Pagik: [-3.04 -4.66 -2.85  1.32 -1.19  0.57  1.55 -0.99  1.44  4.50 -4.49  2.10
  0.26]
pudi: [ 0.41 -2.15  3.55  4.28 -1.51 -4.74  5.30  2.76  2.51 -4.22 -1.12 -0.61
 -2.25]
ropu: [-3.75  0.66 -2.66  3.75 -0.46 -4.74  5.30  8.18 -2.47 -2.42 -3.05 -4.66
 -2.85]
Gab: [-2.84  3.12 -6.01  6.74 -0.01  3.56 -1.35  3.81 -0.89  6.59 -5.56 -1.06
 -1.53]
asked: [ 0.41 -2.15  3.55  4.28 -1.51 -4.74  5.30  2.76  2.51 -4.22 -1.12 -0.61
 -2.25] | pudi
at: [ 3.55  4.28 -1.51 -4.74  5.30  2.76] | pudi, 2
at: [ 6.74 -0.01  3.56] | Gab, 3
at: [-3.05 -4.66] | ropu, 10
at: [-3.05 -4.66 -2.85] | ropu, 10

rek: [-0.13 -3.30  1.21 -0.08 -4.11  0.68 -1.02 -0.64 -3.34  0.64  1.05 -2.82
  0.55  1.97  4.74  2.67 -0.85 -2.62  1.78  1.24  2.14 -1.70 -3.80 -3.50
 -3.62  2.89 -4.47  3.33  1.87 -0.07  2.80 -2.03  3.38  4.57  4.65  3.10
 -0.63  2.86  0.29 -0.85 -0.74 -1.78  0.35 -2.58 -2.27  1.90  0.69 -2.42
  2.04  3.85 -3.43  5.87 -6.43 -0.17 -2.62  5.37  0.91 -4.29  3.99 -0.27
  1.67]
zasav: [-1.32 -0.35 -2.88  1.73 -1.60 -0.85 -0.80  3.46  0.25 -2.79 -1.34  0.54
 -2.36  0.24 -6.74 -7.00  0.91  3.58 -3.31 -0.09  0.81 -3.80  0.22  4.85
  2.37 -0.05 -2.17 -3.38  3.13 -0.65 -0.97  1.02 -2.30 -3.98 -3.55 -0.63
  0.03 -4.24  0.30  4.51 -1.22  0.19 -2.55  2.79 -2.29  0.06  1.64 -6.43
 -2.42 -2.62  3.85  5.87  2.04 -3.43 -0.17 -0.47  3.57  1.67 -5.36  0.06
  0.88]
bigo: [ 2.04  3.82 -3.43  1.73 -1.60 -0.85 -0.80  3.46  0.25 -2.79 -1.34  0.54
 -2.36  0.24 -6.74 -7.00  0.91  3.58 -3.31 -2.78  0.81 -3.80  0.22  4.85
 -1.28 -0.05 -2.17  2.70  3.13 -0.65 -0.97  1.02 -2.30 -1.11 -3.55 -0.63
  0.03 -4.24  0.30  4.51 -1.22  0.19 -2.55  2.79 -2.29  0.06  1.64 -6.43
 -2.42 -2.62  3.85  5.87  2.04 -3.43 -0.17 -0.47  3.57  1.67 -5.36  0.06
  0.88]
at: [ 4.57  4.65  3.10 -0.63  2.86  0.29 -0.85 -0.74 -1.78] | rek, 33
at: [-4.47  3.33  1.87 -0.07  2.80 -2.03  3.38  4.57  4.65  3.10] | rek, 26
asked: [-1.32 -0.35 -2.88  1.73 -1.60 -0.85 -0.80  3.46  0.25 -2.79 -1.34  0.54
 -2.36  0.24 -6.74 -7.00  0.91  3.58 -3.31 -0.09  0.81 -3.80  0.22  4.85
  2.37 -0.05 -2.17 -3.38  3.13 -0.65 -0.97  1.02 -2.30 -3.98 -3.55 -0.63
  0.03 -4.24  0.30  4.51 -1.22  0.19 -2.55  2.79 -2.29  0.06  1.64 -6.43
 -2.42 -2.62  3.85  5.87  2.04 -3.43 -0.17 -0.47  3.57  1.67 -5.36  0.06
  0.88] | zasav
at: [ 1.21 -0.08] | rek, 2
at: [ 0.64  1.05 -2.82  0.55  1.97  4.74  2.67 -0.85 -2.62  1.78  1.24] | rek, 9
at: [ 2.04  3.85 -3.43] | rek, 48

kozit: [ 4.21  0.27  1.77  1.95 -2.80  1.95  6.31]
dugin: [-3.03 -7.47 -0.15  6.45  7.95 -2.41  7.83]
zom: [ 6.25 -3.46 -4.98 -8.62 -2.48 -3.00 -1.70]
kita: [ 6.25 -8.62 -3.46 -4.98  8.24 -0.66 -8.17]
pip: [ 3.61  0.04 -3.85  4.13  4.27 -1.47  2.92]
at: [-7.47 -0.15  6.45] | dugin, 1
at: [ 6.25 -8.62 -3.46 -4.98] | kita, 0

dafa: [ 2.22  1.04 -3.01 -2.73  0.43 -3.15  4.26  1.16 -0.27 -0.46  3.76  2.58
  3.38 -2.13  2.85 -0.53  2.43 -2.52  3.25 -2.91  1.28  3.85  3.61 -3.71
  3.85  1.88 -3.16 -1.82 -0.40  3.07 -0.62  2.58 -0.29  5.12  1.36  1.56
  1.10 -1.99 -0.27 -0.81  0.65]
Nid: [ 3.22  2.97 -4.73 -1.13  0.54 -1.74  3.58  0.71 -0.97 -0.90  2.50  3.54
  1.33 -3.14  2.89 -0.86  0.50 -1.08  0.96 -1.31 -0.74  3.47  5.37 -3.13
  1.93  1.83 -1.77 -3.36 -2.19  2.39 -1.33  1.22  0.06  5.56  0.42  0.05
  1.28  0.62  1.10  1.73  1.67]
gim: [-3.56 -0.69 -4.75 -1.41 -0.39  1.16  1.99  2.42 -1.87 -0.75  0.27  3.84
 -0.71  0.21 -4.89  0.28 -0.54 -1.31  1.05 -0.54 -2.47 -0.56 -1.76 -1.61
 -1.96 -1.02 -0.95 -0.24 -1.04  3.44  1.85 -3.41  0.95  2.09 -3.23 -1.80
  2.55 -1.67 -0.88  1.98  0.02]
buzat: [-4.56  3.74 -3.08 -0.17 -3.77 -4.04 -2.06  1.83  1.74 -2.52 -0.53  2.85
  3.76  2.43 -2.13  3.38  2.58 -0.46  0.57 -2.88  3.94 -3.10  6.65 -3.06
  1.38  6.16  3.16  0.84  1.39  2.13 -0.02  0.03 -0.43 -1.65  0.80  1.21
  4.49 -0.85 -0.14  0.40 -3.26]
Salot: [-4.27  4.56 -1.52  0.41 -4.17 -3.90 -0.85  2.35  0.97  1.91 -0.32 -1.46
 -0.34 -1.90  0.33  0.88 -0.52 -0.51  1.87 -2.13  4.35 -4.17  5.41 -2.89
  2.60  4.90  1.19 -0.68 -0.21  2.75 -1.35 -1.67 -0.08  0.34  2.92  0.57
  3.51 -0.07  0.05  0.18 -1.31]
at: [ 1.93  1.83 -1.77] | Nid, 24
at: [-0.46  3.76  2.58  3.38 -2.13  2.85 -0.53  2.43 -2.52] | dafa, 9
at: [-0.52 -0.51  1.87 -2.13  4.35] | Salot, 16
at: [ 0.03 -0.43 -1.65  0.80  1.21  4.49 -0.85 -0.14] | buzat, 31

Gek: [-3.58 -4.22  4.33 -3.95 -3.76 -0.23  3.21 -2.44  7.65  1.88  4.75]
mul: [-3.58 -4.22  4.33 -5.40 -3.76 -0.23  3.21 -2.44  7.65  1.88  4.75]
bituv: [-3.95 -3.76 -0.21  3.21 -0.23  3.21  3.54  3.38  5.17 -2.05 -1.34]
at: [-4.22  4.33 -5.40 -3.76 -0.23  3.21] | mul, 1
at: [-3.95 -3.76 -0.23  3.21] | Gek, 3
at: [ 4.33 -5.40 -3.76 -0.23  3.21] | mul, 2
at: [-3.95 -3.76 -0.23  3.21 -2.44  7.65  1.88] | Gek, 3

Nudun: [ 3.44  1.68  7.99 -5.39 -5.83]
zagom: [-1.39 -2.06  1.01  0.11 -2.60]
rimob: [-2.06 -2.60  1.01  0.11 -2.06]
at: [-1.39 -2.06  1.01  0.11] | zagom, 0
at: [-2.06  1.01  0.11 -2.60] | zagom, 1
at: [-2.06 -2.60  1.01] | rimob, 0
at: [-2.60  1.01  0.11] | rimob, 1

sol: [-1.87  3.46 -1.67 -4.32  5.50  0.49 -3.51  3.13]
Dazi: [-1.87 -4.96 -1.12 -2.70  3.47  6.47  4.83  0.35]
bire: [-1.12 -1.87  3.47 -2.70  6.47 -4.96 -8.15 -1.53]
at: [-1.12 -1.87  3.47 -2.70  6.47 -4.96] | bire, 0
at: [-1.87  3.47] | bire, 1
at: [6.47 4.83 0.35] | Dazi, 5
at: [ 3.46 -1.67 -4.32  5.50  0.49 -3.51  3.13] | sol, 1

Sas: [ 0.35  0.32  0.41 -2.36  2.44 -1.20  5.00 -1.69  1.18 -0.07  0.85  4.13
 -1.81 -2.19 -1.63  3.08 -0.92  2.36  1.64  0.40]
mup: [ 0.19 -0.87 -1.88 -0.16  0.13  0.64  2.41 -0.91 -3.12 -2.72  5.17 -3.55
 -3.63 -3.74  0.11 -2.38 -1.91 -4.54  0.65  0.44]
mita: [ 0.85 -1.67 -0.03 -2.69  2.96  1.57  7.90 -1.84  4.13  1.18 -0.07  0.85
 -1.81 -1.62 -0.87  0.75 -1.61  2.32 -0.87 -1.09]
Vegek: [ 1.18 -0.07  0.86  4.13 -1.81 -2.19  3.77 -0.52 -0.14 -0.64 -0.08 -2.81
 -0.47  2.95  0.79 -1.95 -0.90  0.60 -5.07 -0.78]
at: [ 1.18 -0.07  0.85  4.13 -1.81] | Sas, 8
at: [-1.81 -1.62] | mita, 12
at: [-0.52 -0.14 -0.64 -0.08 -2.81] | Vegek, 7
at: [ 1.18 -0.07  0.85  4.13 -1.81 -2.19] | Sas, 8
at: [-1.81 -2.19  3.77 -0.52 -0.14 -0.64] | Vegek, 4
at: [-1.20  5.00 -1.69  1.18 -0.07  0.85  4.13 -1.81 -2.19 -1.63] | Sas, 5

Vazu: [ 0.75 -3.42 -1.48 -1.83  2.81 -1.09  1.24  1.25 -2.00  0.24 -0.47 -1.01
 -1.17 -2.36 -1.06  0.08]
dukav: [-2.31 -3.42 -1.48  0.63  1.48 -1.09  1.24 -1.91 -2.00  0.24  0.98 -1.01
 -6.92  0.08 -1.06 -2.36]
subul: [-1.71 -3.41 -1.48  0.63  3.10 -1.09  1.24 -0.08 -2.00  0.24  1.53 -2.33
 -4.82 -0.10 -3.04 -2.61]
Pas: [-2.31 -3.42 -1.48  0.63 -0.07 -1.09  1.24 -1.91 -2.00  0.24  0.98 -1.01
 -6.92  0.08 -1.06 -2.36]
Palil: [-3.41 -1.71 -1.48  0.63 -1.62 -1.09  1.24  1.84 -2.00  0.24 -2.21 -1.01
 -0.75  0.08  2.12 -2.61]
vupoz: [ 0.79 -4.25 -1.48  1.20 -0.53 -1.01  1.24  1.84 -2.00  0.24 -1.84 -0.75
 -1.10  0.08  2.12 -2.77]
at: [-1.71 -3.41 -1.48] | subul, 0
at: [-1.09  1.24  1.25 -2.00  0.24 -0.47] | Vazu, 5
asked: [-2.31 -3.42 -1.48  0.63  1.48 -1.09  1.24 -1.91 -2.00  0.24  0.98 -1.01
 -6.92  0.08 -1.06 -2.36] | dukav
asked: [-1.71 -3.41 -1.48  0.63  3.10 -1.09  1.24 -0.08 -2.00  0.24  1.53 -2.33
 -4.82 -0.10 -3.04 -2.61] | subul
at: [ 0.79 -4.25] | vupoz, 0
at: [ 1.24  1.25 -2.00  0.24] | Vazu, 6

litar: [ 1.24 -0.14 -7.77 -3.41]
Dur: [ 5.20  1.23 -6.67  4.16]
babut: [ 8.67  2.89  1.57 -1.94]
karo: [-3.88 -1.76 -6.73  5.07]
suvev: [ 1.24 -0.14  1.57  5.28]
laral: [8.67 2.98 1.57 5.28]
asked: [ 1.24 -0.14  1.57  5.28] | suvev
at: [-7.77 -3.41] | litar, 2
at: [8.67 2.89] | babut, 0
at: [-0.14 -7.77] | litar, 1
asked: [ 1.24 -0.14 -7.77 -3.41] | litar

faz: [-7.86  1.19  1.68  2.26  2.51  2.33  2.48  2.62  2.53  2.50  2.22  2.17
  0.52  1.13 -0.35  1.41  0.97 -0.41  0.20]
vevuz: [-5.97  0.98  0.92  0.64  0.54  0.75  0.88  1.18  1.31  1.91  1.57  1.41
 -0.35  1.13  0.52 -0.04 -0.54 -0.89 -1.10]
pafen: [-7.07 -3.86 -3.54 -2.84 -1.89 -0.83  0.01  1.08  1.49  1.97  2.00  1.85
  1.34  1.66  1.41  1.35  1.22  1.14  1.25]
dogu: [ 6.57  0.21  0.12  0.10 -0.42 -0.99 -1.86 -1.97 -2.86 -3.28 -3.63 -3.66
  0.28 -3.47 -3.31 -3.07 -2.92 -2.87 -2.95]
tasu: [-0.86  0.28  0.21 -0.08 -0.12 -0.63 -0.78 -0.92 -0.50 -0.82 -0.80 -0.66
 -0.23 -0.45 -0.16  0.07  0.20  0.34  0.62]
dosu: [ 7.80 -0.04 -0.68 -1.56 -1.89 -2.92 -3.09 -3.75 -4.13 -4.11 -4.37 -4.16
  0.39 -3.78 -3.33 -2.67 -2.18 -1.48 -0.72]
maz: [ 6.05 -3.42 -3.91 -3.91 -3.89 -3.71 -3.77 -3.54 -3.85 -3.77 -3.61 -3.46
  1.06 -3.13 -2.63 -2.22 -1.76 -1.42 -1.26]
Dirom: [ 1.59  3.22  2.06  0.68 -0.26 -1.02 -1.94 -1.63 -1.79 -1.61 -1.61 -1.65
  2.36 -2.11 -2.05 -2.23 -2.04 -1.45 -1.14]
bato: [ 1.05  1.75  1.66  1.27  0.68 -0.10 -0.81 -1.71 -1.91 -2.52 -2.07 -1.43
 -1.85 -0.39  0.43  1.70  2.35  2.57  2.77]
Nen: [ 0.25 -1.05 -0.77 -0.39  0.30  1.37  1.55  1.83  1.65  1.00 -0.16 -1.11
 -0.37 -2.22 -3.28 -3.92 -4.33 -4.03 -3.88]
at: [ 1.00 -0.16 -1.11 -0.37 -2.22 -3.28 -3.92 -4.33 -4.03] | Nen, 9
at: [-1.79 -1.61 -1.61 -1.65] | Dirom, 8
at: [-0.35  1.13  0.52] | vevuz, 12
at: [-0.80 -0.66 -0.23 -0.45 -0.16] | tasu, 10

luso: [-0.19  0.11  0.02  1.62  7.56  2.45]
godi: [-0.17  0.14  3.18  7.15  1.20  0.09]
kerip: [-0.03  0.02  2.45  0.11  1.62  7.56]
ligi: [ 0.01 -0.10  0.15  3.43  6.73  0.80]
Bero: [ 0.22  4.43  6.24  0.43  0.07 -0.05]
tosi: [-0.08  0.15 -0.10  0.10  2.11  7.57]
mepeb: [-0.04  0.01  0.21  3.91  6.68  0.87]
at: [0.11 0.02 1.62 7.56 2.45] | luso, 1
at: [-0.10  0.15] | ligi, 1
at: [-0.08  0.15] | tosi, 0
at: [0.11 1.62 7.56] | kerip, 3

